Each row below holds a small network's activations on one input, seen along a few directions.
In each table, some parts of the input vary, and every possible input appears once, in random order.
A made-up example of a description, with smaller parts first: one of 6 places along a line, together with either a single point or one of 11 places around a ring or (one of 3 separate values, together with one of 5 places around a ring).
Shared parts are said once, and a part with two or three values counts as separate values.
In the rows, 128 means zero.

A family of inputs:
R1: [107  61 181 181 124 149 204 129 129 198  60  97  69  76 113  85]
R2: [153 140  99 145 142 121 122 137 137 103 124 129 166 126 109 128]
R3: [140 141 116 146 139 112 115  99 114 106 122 157 144 169 152 117]
R4: [ 91 145 130  69 114 121  82 147 135 143 163 128 171 127 109 170]
R5: [152 143  96 143 147 121 122 131 142 106 122 121 156 125 121 129]
R6: [134 151 127 121 123 132 114 143 136 116 151 114 153 136 111 140]
R7: [151 155  99 130 138 114 120 123 129  84 133 142 121 149 144 117]
R8: [ 82  62 174  79  99 161 130 152 125 189 143 109  90  86 118 153]
R9: [ 90 145 138  74 117 122  90 152 132 145 161 120 168 124 104 169]
R10: [ 93 142 138  83 114 120  93 149 131 149 162 115 173 128 108 160]
R11: [ 98  63 208 170 105 151 193 135 133 202  75  89  69  84  99  98]
R12: [134  72 123 127 133 160 163 135 123 144 114 121  72  79 139 117]
R13: [135 152 120 118 123 120 115 136 135 108 152 117 152 127 115 138]
R14: [162 157 100 140 139 114 127 124 127  92 131 139 125 147 144 122]
R15: [ 96 129 152  98 111 121  86 152 141 149 155 116 187 132  90 165]
R16: [146  75 138 137 127 153 162 121 124 133 119 135  46 104 150 110]
R17: [145 155  87 121 147 122 126 136 128 100 130 132 148 119 124 132]
R18: [138 158 112 104 119 121 107 134 139  99 148 127 153 120 114 142]
R19: [161 148 102 156 137 118 123 117 134  95 126 140 133 154 133 124]
R20: [123  72 140 128 129 152 159  98 100 148 113 150  50 123 180 106]
R21: [ 99 133 144  95 119 122  87 149 143 152 150 110 178 134 100 164]
R22: [134 153 111 137 141 124 119 101 106 113 129 153 130 171 166 114]
R23: [133 155 119 109 128 122 113 140 136 104 149 121 148 125 111 146]
R24: [122  71 154 114 111 158 152 139 130 151 133 110  72  87 125 132]
R25: [134 157 103 124 146 114 118  98 105 102 128 160 126 161 166 120]
R26: [ 92 141 145  85 113 132  91 157 132 157 161 113 174 137 104 162]
R27: [120  65 194 192 120 144 203 116 130 186  63 111  43  99 122  76]
R28: [160 162  93 125 133 113 116 115 131  84 133 151 127 138 140 121]
R29: [139 145 119 134 123 126 114 137 140 112 140 117 159 136 107 146]
R30: [143 151  97 134 140 127 133 138 136 108 132 123 161 128 128 129]
R31: [134 152 105 131 140 111 121  94 105 106 131 155 130 164 171 112]
R32: [155 154 111 143 135 122 123 123 131 100 138 137 127 155 137 119]
R33: [134 156  94 119 143 113 111  92 107 100 130 170 128 163 171 122]
R34: [ 57  52 230 135  92 149 172 145 130 243  87  85  87  83  91 120]
R35: [101  64 195 184 123 145 200  93 106 199  57 126  47 116 151  72]
R36: [160 149 114 159 135 115 120 127 137  86 129 145 138 148 127 120]
R37: [143 146 108 147 148 115 114  95 116 107 117 151 134 168 162 115]
R38: [138 145 131 137 121 123 111 146 143 103 142 122 165 130 101 142]
R39: [142 154  84 117 142 119 118 129 135  98 136 139 150 120 130 135]
R40: [148 152  90 130 142 120 131 138 129 104 130 124 151 121 132 131]
The inputs of R10 and R40 match in every part but one. If R26 is changed in the same way as R10 into R40, which row does it become?
Answer: R30
What is each input in this table made of?
Answer: one of 5 places along a line, together with either one of 2 separate values or one of 6 places along a line
List by row number the other rows that have the place on the line of 5 in common with R29.
Answer: R6, R11, R13, R18, R23, R24, R38
Start at R35 and move only the place on the line of 5, one step at a time. The first step leads to R27. Which rows follow, in order?
Answer: R1, R11, R34
Change only the choice among 2 separate values in R1. List by row number the other rows that result.
Answer: R12

A family of inputs:
R41: [132 150 100  75 131 114  87 114 117  95 158 123 141 182 153 151]
R42: [110  87 136 127 136 148 152 106 107 175  92 119 104  95 128 110]
R43: [150 189 118  90 114 125 109 167 140 110 149 112 175 129  71 150]
R44: [109 159 105  93 116 134 107 176 163  89 164 124 173 115  72 165]
R45: [211 179  39 207 171 103 145  80 123  27 121 167 125 163 179  86]
R46: [103 102 154 116 100 137 171 119 110 151 109 130  92 104 158 107]
R47: [118  79 155 117 122 142 126 107 112 164 120 100  70 151 163 120]
R48: [106  99 153 149 136 141 163 148 109 190  90 132 110 109 125 109]
R49: [111  79 150 112 120 147 138 110 116 154 143 153  58 130 144 118]
R50: [122 161 136 126 115 102  82 118 138  98 143 139 185 149 108 145]
R51: [115  95 163 162 107 127 153 141 135 174 106  97 105 109  99 148]
R52: [201 113 106 225 166 133 185  85 113  82  67 149  54 147 178  52]
R53: [118 167  94 118 147 114 122 148 120 127 138 152 185 128 130 140]
R54: [133 162  95  93 142 120 108 119 118 113 149 129 174 117 149 130]
R55: [117  93 175 132 122 155 165 144 163 164 104  96 114 102  88 134]
R56: [144 154 127 131 132 101 105 141 146 128 167 111 199 144 113 152]
R57: [118 169 100  97 152 109  90 136 117  98 147 138 145 130 153 140]
R58: [142 136 107 102 119 126  67 117 124 100 169 173 147 158 165 164]
R59: [ 94  91 157 131 105 158 151 171 156 158 122 101  99  87  73 132]
R60: [105  97 188 156 109 123 132 112 133 163 104 114 107 112 111 107]
What is each input in this table made of?
Answer: one of 2 separate values, together with either a single point or one of 9 places along a line
The inputs of R42 and R54 match in every part but the choice among 2 separate values. If R55 is changed in the same way as R42 into R54, which row does it become?
Answer: R43

A family of inputs:
R61: [102 105 181 139 118 125 157 154 150 168 117  88 148  93  76 138]
R62: [ 92  75 160 126 119 149 146  98 102 151 106 155  61 138 163 104]
R63: [108 133 104  66 119 133  77 130 123 118 185 151 163 128 133 182]
R64: [168 201  54 125 156  82  75  84 107  29 155 188 177 232 183 135]
R65: [132  97 150 138 129 143 155  71  96 160  92 160  53 118 190  93]
R66: [ 85  88 160 105 124 141 118 113 101 188 120 126  91 133 145 130]
R67: [137 134 103  73 130 130 103 117 118  91 165 142 111 135 162 137]
R68: [125 150 146 120 116 116  97 179 153 131 144 105 189  98  66 160]
R69: [194 227  53 186 164  87 102 113 149  30 126 144 202 186 127 112]
R70: [129  87 153 183 124 143 173 139 147 158  80 115  94 108 106  77]
R71: [166  93 149 203 126 128 185 112 142 153  75 122  75 104 121  87]
R72: [167 154 107 133 135 133 131 148 161  86 138 107 133  99  99 120]
R73: [149 126 118 141 146 140 151  87  83 115 120 174  63 144 191  99]
R74: [ 68 103 170  86 113 130 118 126 120 188 143 132 111 130 133 148]
R75: [ 88 133 136  64 111 120  70 154 119 139 177 133 169 138 139 171]
R76: [141 146 107 119 128 141 109 163 160 112 150 105 196  98  76 162]
R77: [ 68 133 154  59  91 131  96 137 120 153 174 116 157 145 125 177]
R78: [107 148 153 111 102 134 121 174 159 158 136  76 188 117  62 151]
R79: [176 126 115 202 150 138 187 128 128 104 100 118  99 123 142  84]
R80: [119 101 169 159 128 132 153 138 131 174  95  90 127  83  87 115]
R81: [128 122  88 107 142 126 134 110 103 103 122 152  93 150 179 124]
R82: [165 133  86 169 145 114 159 142 143 108  96 118 118 115 112 109]
The inputs of R77 and R78 match in every part but one. If R66 is changed in the same way as R77 into R78, which row does it become?
Answer: R80
What is each input in this table made of?
Answer: one of 2 separate values, together with either a single point or one of 10 places around a ring
Change only the choice among 2 separate values in R62. List by row number the other rows that result.
Answer: R70

A family of inputs:
R83: [ 66  52 222 111  94 156 156 154 141 226 118  87  79  83  85 141]
R84: [118 162 116  99 125 121  99 154 142 122 152 108 186 124 100 161]
R85: [148 209  65  99 136  95  74 116 126  62 167 153 200 180 144 149]
R86: [161 201  54 119 151 100  80 120 121  51 164 164 184 188 164 145]
R87: [126  55 188 176 115 155 200 106 114 176  75 120  23 100 146  79]
R88: [104  55 186 168 124 157 193 122 113 197  79 115  41 105 141  91]
R89: [ 92 103 161 113 112 140 130 144 131 175 126 103 144 102  98 150]
R90: [123  51 171 177 137 156 207 101 106 174  62 123  12 101 159  65]
R91: [174 154  82 161 161 115 141 106 123  72 114 147 116 148 163  95]
R92: [191 153  72 167 155 117 145  99 125  74 110 153 108 143 162  96]
R93: [131 160 113 115 126 112 109 147 139 108 141 125 167 123 105 139]
R94: [164  96 117 181 145 137 170  91 114 126  82 147  66 122 161  84]
R95: [127 201  93  60 126 101  34 153 143  81 202 133 226 166 106 189]
R96: [133 204  72  84 132  96  60 140 133  63 174 151 206 159 126 164]
R97: [120 194  82  43 121 114  36 165 139  85 212 128 240 147  99 197]
R98: [ 60  43 210  97  86 166 162 166 138 229 127  80  93  62  82 149]
R99: [126 206  74  67 129 102  50 146 133  78 187 132 228 156 122 183]
R100: [127 100 139 167 134 136 153 120 119 145 101 130 102 133 143 111]
R101: [ 92  98 177 108 108 136 112 152 144 176 140 103 142 110  86 156]
R102: [111 109 153 146 124 133 144 116 127 158 104 125 117 127 123 115]
R103: [ 70  56 206 116  99 158 173 146 126 227 104  86  83  71 100 132]
R104: [144 165 107 131 132 112 119 124 134 107 132 128 161 144 125 124]
R105: [ 85  91 168  92 103 149 116 164 141 180 150  99 156  92  80 164]
R106: [103 102 159 130 116 132 137 138 129 160 113 121 125 101 105 128]
R107: [149  96 126 174 148 135 169  97 109 125  87 141  74 126 160  83]
R108: [110 149 121  79 112 129  86 174 152 123 175 101 197 115  82 178]
R109: [ 80  55 201 134  98 149 181 141 125 209  90 101  62  72 107 112]
R110: [149 101 146 172 132 137 158 103 119 128 100 140  84 129 146  95]
R111: [174 159 102 159 144 117 130 112 132  75 127 147 126 150 149 107]
R112: [180 197  39 128 162  98  99  97 114  29 150 174 157 183 180 122]
R113: [120 156 132  94 118 117  84 161 153 123 167 107 185 132  87 167]
R114: [180 203  63 125 152 101  83 103 124  34 162 176 168 185 168 130]
R115: [153 159  96 151 147 119 126 128 128  94 130 138 143 156 142 122]
R116: [191 198  34 134 164 103  98  91 121  31 145 184 147 181 181 122]
R117: [137  51 162 184 134 158 208  95 110 174  58 130   4  97 160  67]
R118: [ 91  61 197 147 108 152 189 117 119 209  82 106  56  95 123  96]
The inputs of R115 and R86 match in every part but one. If R104 is changed in the same way as R115 into R86, which row does it become?
Answer: R85
What is each input in this table made of?
Answer: one of 4 places along a line, together with one of 9 places along a line
Change only the place on the line of 4 in R96. List by row number the other rows that result.
Answer: R93, R106, R109
